A small network was shown many inputs. Here are its activations along a few directions, one row for each input.
Each table varies a few parts of the input and shows all the possible inputs, shuffled.
Descriptions start from the smaller parts, as in this example, which fits no table here: line(4) and (point or ring(11) or (values(3) and ring(5))).
Shared parts are said once, and a part with two or three values counts as separate values.
(in the rows, 128 means zero)

A family of inputs:
x1: [137 122 177  77 126 140 103  76 147 175 161  65 114 111  98]
x2: [118 114 148  56  97  89 127  66  96  91  61 122  62 172  94]
x3: [163 120 175 121  74 135 153 160 121 148 164 146  96 201 154]
x4: [112 131  92  65 112 104 112 118  83  87  58 134  78 132  73]
x5: [ 82 114 134 160 125 126  67 191 106 152 127 185 147 159 155]
x6: [133 115 164 163  97 138 147 167 142 166 118 209 146 206 145]
x7: [151 195  96 115 164 176 110  79 124  97 170  89 143  64 150]
x8: [113 144  81 165 121 116 110 179  43 189 113 139 105  76 153]
x9: [134 130 121  95 135 160  87 119 122 164 162  78 137  71  74]
x10: [130  87 132  91  66  92 191 122 140  70  97 148  81 205 108]
x11: [ 90  74 133 164 170 135  82 164 159 147 156 128 181 106 104]
x12: [124 112  83 181 149 126 116 147 102 180 144  89 136  18  95]
x13: [ 95 120  55 134 125  73 145 157  80 107  40 148  68  70 103]
x14: [150 190 154  97 158 147 129  34 144 108 176  80 122 105 168]
x15: [148 140 191  73  99 133  95 104  72 169 129 122  87 159 150]
x16: [ 99 149 118 182 195 159 109 136 162  78 150 119 189 101 179]
x17: [ 65  91 106 122 112  76 102 167 137  69  54 190 129 147 112]
x18: [142  78 154 160 147 139 159 142 198 169 144 145 184 161 100]
x19: [107  85 126 120  79  89 184 135 164  86  50 210 138 198 106]
x20: [148 160 146 181 176 152 189 116 194  99 145 138 197 158 165]
x21: [143 179  60 203 171 149 133 112 111 113 137  86 141  13 176]
x22: [139 155 128  84 110 148  78 150  54 167 129 131 110 124 129]
x23: [168  94 157 119 116 132 158 134 189 156 189  83 133 158 109]
x24: [179 172 143 142 148 137 185  99 183  87 199  87 149 154 173]
- What do these inputs look like to the network? => line(4) and ring(6)
- Changing only the line(4) part turns x16 into x5. The same change can be made to x21. Which row results? => x8
- Start at x2 and move only the ring(6) part, one step at a time. The first step leads to x4. Which rows follow, in order? => x13, x17, x19, x10

A family of inputs:
x25: [139  79 170 128 111 117 179 137 206 108 139 147 152 214 111]
x26: [100  93  87 178 109 104 135 204 105 149  77 189 133 120 117]
x27: [180 183 150  94 126 155 152  67 122 113 169  81 106 136 157]
x28: [ 92  93 139 123  96 104 121 170 128 105  80 206 130 204 124]
x29: [111 124 149  51  87 102  96 109  73 120  71 147  68 165 108]
x30: [155 165 139 112 158 172  82 104 112 178 201  59 137  67 132]
x31: [131 125 147 192 172 168 109 150 164 174 193 117 195 105 155]
x32: [114 121  89 109  98  97 106 147  46 156  84 124  63  84 101]
x33: [110 157  69 127 161 127  97 103  95  99 116  82 114  26 122]
x34: [158 115 172  55  95 121 156  67 153 125 134  98  95 173  89]
x35: [154 150 154 167 140 142 177 122 182 109 168 139 163 171 184]
x36: [ 92 131  71 199 183 127 127 154 149 101 105 147 181  69 135]
- What do these inputs look like to the network? => values(2) and ring(6)
- Changing only the ring(6) part turns x30 into x29. The same change can be made to x31. Which row results? => x28
- Change only the values(2) part in x36. List by row number the other rows that result. => x33

A family of inputs:
x37: [ 93 102  88 138 124  96 122 151 108 106  76 146 111 104 105]
x38: [157 176 117 168 192 187  93 118 136 165 233  45 172  33 161]
x39: [108 126 121 143 130 114 135 148 136  95  99 165 138 154 144]
x40: [140 101 164 139 106 127 152 145 161 148 147 147 140 180 134]
x41: [125 143 109  95 101 105 134 111  94  97  93 133  81 128 128]
x42: [139 118 136 142 123 121 177 132 170 102 125 150 144 178 132]
x43: [134 132 136  90  98 119 115 127  75 150 105 130  83 140 119]
x44: [114 113 143 139 115 130 113 157 122 144 120 169 139 161 136]
x45: [103  99 107 126 111 111 103 165  97 160  91 153 117 110  93]
x46: [134 123 141  90 115 122 145  94 152  90 116 123 119 157 111]
x47: [153 192 104 179 207 178 123  81 148 137 194  56 177  21 167]
x48: [135 111 168  86 112 124 123 108 138 142 136 119 114 168 108]
- What do these inputs look like to the network? => values(2) and (point or ring(5))
- Changing only the values(2) part turns x39 into x44. The same change can be made to x37. Which row results? => x45
- Change only the values(2) part in x42. List by row number the other rows that result. => x40
